These are the activations of a small network on made-up records, seen along a few directions, one row for each record.
After each row come some of the record's fields: BEL, ZEPI, KONO, MUZIK, GIRI.
A field that a record lacks is left out.
Other fields move the rows too, some of them a lot.
(in the rows, 500 means zero)
Random noise pushes rows far along 5 fixed directions. That doesn't count. These rows show it; they differ only by the noise:
[512 504 624 571 252 331 481 470 294 222 404 592 593 565 484 237 651 345 662 794 597]
[484 533 428 605 524 294 378 455 568 359 419 567 530 476 608 185 548 575 443 656 304]
[480 550 435 590 633 441 463 422 551 488 559 447 541 570 584 430 430 596 421 559 428]
[615 497 481 665 454 315 430 625 605 374 412 663 584 498 541 349 649 456 402 659 148]
[617 451 588 638 382 451 561 600 460 436 508 588 626 606 457 554 606 407 533 617 414]
[574 627 412 572 587 365 395 481 562 421 555 522 529 565 578 372 409 502 328 661 370]
[483 595 594 565 476 492 547 422 314 341 564 422 593 664 496 520 523 344 549 705 642]

[541 653 468 348 526 553 449 500 591 499 500 513 383 385 570 469 412 445 352 404 520] : (BEL nilek; ZEPI nef; KONO popeb; GIRI tatul)
[568 505 451 488 553 581 593 498 509 649 624 532 483 608 473 692 321 536 423 432 581] : (BEL robat; ZEPI gaz; KONO popeb; MUZIK ruk; GIRI tatul)
[533 396 416 444 378 426 476 491 543 625 395 632 378 450 452 391 397 553 536 466 465] : (BEL fedid; ZEPI tipu; KONO vome; GIRI tatul)
[622 645 513 565 570 488 514 609 542 437 547 569 534 541 510 655 579 322 280 596 209] : (BEL bevo; ZEPI tipu; KONO popeb; MUZIK ruk; GIRI tatul)
[334 685 503 623 744 547 473 365 388 276 530 240 567 599 600 534 559 345 444 703 514] : (BEL fedid; ZEPI gaz; KONO popeb; GIRI zot)
[413 575 350 439 589 430 409 450 482 530 488 498 458 507 474 437 377 466 442 634 512] : (BEL robat; ZEPI zurir; KONO desu; MUZIK rokun; GIRI tatul)
[535 513 541 420 325 366 389 434 491 432 463 560 481 425 525 127 427 599 605 565 703] : (BEL nilek; ZEPI tuki; KONO popeb; GIRI zot)
[426 527 372 635 793 514 412 432 679 521 561 356 532 501 653 493 460 684 328 442 298] : (BEL robat; ZEPI gaz; KONO popeb; MUZIK ruk; GIRI zot)
[566 668 540 388 578 663 535 507 500 517 647 405 485 536 509 677 394 362 348 430 628] : (BEL bevo; ZEPI nef; KONO popeb; MUZIK rokun; GIRI tatul)
[443 403 667 601 385 562 590 471 266 407 524 388 672 608 438 615 639 405 767 620 702] : (BEL robat; ZEPI vesu; KONO desu; MUZIK ruk; GIRI zot)
[363 428 361 409 488 388 331 376 581 480 389 527 406 318 600 117 424 759 585 401 545] : (MUZIK rokun; GIRI tatul)
[545 560 559 587 536 578 609 582 456 450 520 522 584 603 461 739 647 296 422 554 331] : (BEL robat; ZEPI piva; KONO popeb; MUZIK ruk; GIRI tatul)
[417 365 584 550 426 548 539 374 480 455 475 428 584 443 559 357 626 676 707 405 625] : (BEL bevo; ZEPI gaz; KONO popeb; MUZIK ruk; GIRI zot)
[486 367 474 439 271 381 463 510 396 473 336 580 455 450 462 310 485 542 659 562 649] : (BEL fedid; ZEPI filuv; KONO popeb; GIRI tatul)
[165 619 461 414 723 544 428 249 451 366 459 288 401 416 653 290 516 567 561 468 603] : (GIRI tatul)
[478 561 412 478 590 482 303 351 486 435 629 292 534 495 622 369 285 642 464 577 714] : (BEL robat; ZEPI gaz; KONO desu; MUZIK ruk; GIRI zot)
[533 561 518 536 380 350 468 608 491 330 384 724 491 426 519 289 680 354 450 654 277] : (BEL bevo; ZEPI piva; KONO desu; MUZIK rokun; GIRI tatul)
[597 484 582 514 518 599 511 603 615 483 535 422 569 425 518 629 572 445 450 399 417] : (BEL nilek; ZEPI nef; KONO popeb; GIRI zot)
[342 540 484 482 712 619 538 387 605 510 530 329 475 435 626 505 517 625 437 318 478] : (BEL bevo; ZEPI nef; KONO popeb; MUZIK rokun; GIRI tatul)
[594 510 487 490 479 483 464 549 627 491 536 531 493 428 549 390 460 593 389 415 439] : (BEL bevo; ZEPI nef; KONO popeb; MUZIK rokun; GIRI tatul)
[639 649 502 400 417 431 497 506 407 491 593 634 435 563 446 437 352 409 385 596 644] : (BEL bevo; ZEPI vesu; KONO popeb; MUZIK rokun; GIRI tatul)
[578 459 621 438 215 443 509 580 454 349 374 670 513 394 476 307 638 375 598 523 560] : (BEL bevo; ZEPI nef; KONO popeb; MUZIK rokun; GIRI tatul)
[628 479 409 411 408 483 404 547 477 604 524 498 475 522 398 604 297 467 472 555 678] : (BEL fedid; ZEPI zurir; KONO popeb; GIRI zot)
[476 446 536 588 557 527 506 492 409 478 490 381 582 549 464 636 565 460 584 573 514] : (BEL fedid; ZEPI vesu; KONO popeb; GIRI zot)
[522 406 506 643 596 544 486 521 614 541 527 445 621 508 568 554 553 633 509 410 371] : (BEL robat; ZEPI piva; KONO popeb; MUZIK ruk; GIRI zot)
[389 572 478 448 579 566 481 414 498 418 481 376 486 460 571 478 505 469 458 451 565] : (BEL robat; ZEPI nef; KONO popeb; MUZIK rokun; GIRI tatul)
[271 328 654 605 521 622 651 388 494 519 430 337 588 468 522 497 750 700 781 313 559] : (BEL nilek; ZEPI zurir; KONO popeb; GIRI zot)
[590 498 377 529 413 333 297 465 590 427 533 535 542 447 614 134 388 713 473 614 522] : (BEL robat; ZEPI gaz; KONO desu; MUZIK ruk; GIRI zot)
[607 438 539 478 422 655 564 671 640 633 529 541 494 415 501 714 557 509 430 283 400] : (BEL bevo; ZEPI nef; KONO desu; MUZIK rokun; GIRI tatul)
[481 575 555 436 539 546 454 409 481 478 565 373 509 502 524 477 423 507 505 498 669] : (BEL nilek; ZEPI tuki; KONO popeb; GIRI zot)
[312 474 567 564 521 516 616 401 404 416 388 480 540 527 523 499 684 435 628 531 442] : (BEL robat; ZEPI tipu; KONO popeb; MUZIK ruk; GIRI tatul)
[506 587 568 499 582 629 498 403 448 448 642 303 582 573 555 581 459 497 494 470 673] : (BEL bevo; ZEPI piva; KONO popeb; MUZIK rokun; GIRI zot)
[528 558 556 574 536 469 473 560 582 394 450 495 574 451 518 479 660 415 461 553 308] : (BEL nilek; ZEPI zurir; KONO popeb; GIRI zot)
[606 449 475 539 449 471 488 593 510 546 509 542 547 543 418 594 497 459 494 528 473] : (GIRI zot)
[663 466 647 424 229 549 627 639 462 524 522 663 499 505 430 536 492 405 559 426 654] : (BEL nilek; ZEPI nef; KONO popeb; GIRI tatul)
[800 510 592 373 123 393 433 650 491 382 522 691 519 436 436 304 428 375 512 592 678] : (BEL nilek; ZEPI nef; KONO popeb; GIRI tatul)
[382 358 580 463 330 445 519 400 450 543 439 552 472 414 511 237 525 735 739 419 691] : (BEL nilek; ZEPI tipu; KONO desu; GIRI tatul)
[386 643 573 489 636 583 568 470 442 393 481 449 465 504 532 571 638 324 418 519 437] : (BEL bevo; ZEPI nef; KONO popeb; MUZIK rokun; GIRI tatul)

Which values does each new row have?
[547 602 485 507 541 470 461 536 483 413 582 530 517 551 505 530 486 428 406 601 435] : (MUZIK ruk; GIRI tatul)
[527 547 666 446 288 522 562 616 448 327 338 642 493 395 482 451 749 226 557 523 445] : (BEL nilek; ZEPI nef; KONO popeb; GIRI tatul)
[520 586 498 508 635 600 498 516 391 516 642 342 536 650 446 848 445 313 437 580 541] : (GIRI zot)
[280 611 681 510 567 622 717 322 302 425 530 381 487 618 528 536 632 437 616 499 673] : (BEL nilek; ZEPI tipu; KONO popeb; GIRI tatul)
[486 424 700 549 462 716 673 585 453 469 508 396 608 504 446 781 726 356 579 362 499] : (BEL bevo; ZEPI nef; KONO popeb; MUZIK rokun; GIRI tatul)
[456 603 491 497 546 456 470 456 462 383 447 478 506 511 543 476 566 373 415 607 370] : (BEL robat; ZEPI tipu; KONO popeb; MUZIK ruk; GIRI tatul)
[613 457 532 534 395 428 578 631 612 612 466 723 504 483 424 440 530 582 488 421 360] : (BEL nilek; ZEPI zurir; KONO popeb; GIRI tatul)
[352 355 439 523 531 445 509 430 466 562 412 504 451 469 488 426 516 637 639 463 484] : (GIRI tatul)
[492 485 468 557 567 520 396 459 595 434 484 392 577 434 598 450 563 557 469 487 409] : (BEL robat; ZEPI gaz; KONO popeb; MUZIK ruk; GIRI zot)
[493 620 540 486 504 490 571 494 484 493 519 580 457 543 454 495 505 449 429 525 490] : (BEL nilek; ZEPI zurir; KONO popeb; GIRI tatul)
[720 552 557 469 309 469 550 600 366 481 621 668 542 672 394 576 368 317 448 648 660] : (BEL robat; ZEPI piva; KONO popeb; MUZIK ruk; GIRI tatul)
[526 461 528 433 539 637 579 514 640 640 568 450 492 434 542 593 436 618 478 246 537] : (BEL nilek; ZEPI nef; KONO popeb; GIRI tatul)
[326 508 559 576 711 677 513 418 483 422 505 202 595 483 582 636 615 453 539 427 516] : (BEL robat; ZEPI nef; KONO popeb; MUZIK rokun; GIRI zot)
[292 451 492 469 627 688 535 419 484 535 463 311 501 423 557 656 559 520 570 338 558] : (BEL robat; ZEPI nef; KONO desu; MUZIK rokun; GIRI tatul)
[730 298 501 455 212 437 376 656 572 544 475 611 551 392 450 369 422 584 571 436 631] : (BEL robat; ZEPI nef; KONO popeb; MUZIK rokun; GIRI zot)
[292 532 590 440 647 659 579 357 516 458 472 290 495 409 612 472 602 547 587 338 579] : (BEL nilek; ZEPI nef; KONO popeb; GIRI tatul)
[417 526 525 548 605 572 557 515 390 475 432 409 556 571 420 749 642 296 534 601 429] : (BEL fedid; ZEPI zurir; KONO popeb; GIRI zot)
[393 463 432 538 549 357 443 459 591 491 433 566 454 401 556 234 531 690 530 466 351] : (GIRI tatul)
[246 564 496 640 682 483 449 374 452 280 428 332 579 501 634 382 691 442 510 660 356] : (BEL robat; ZEPI gaz; KONO desu; MUZIK ruk; GIRI zot)
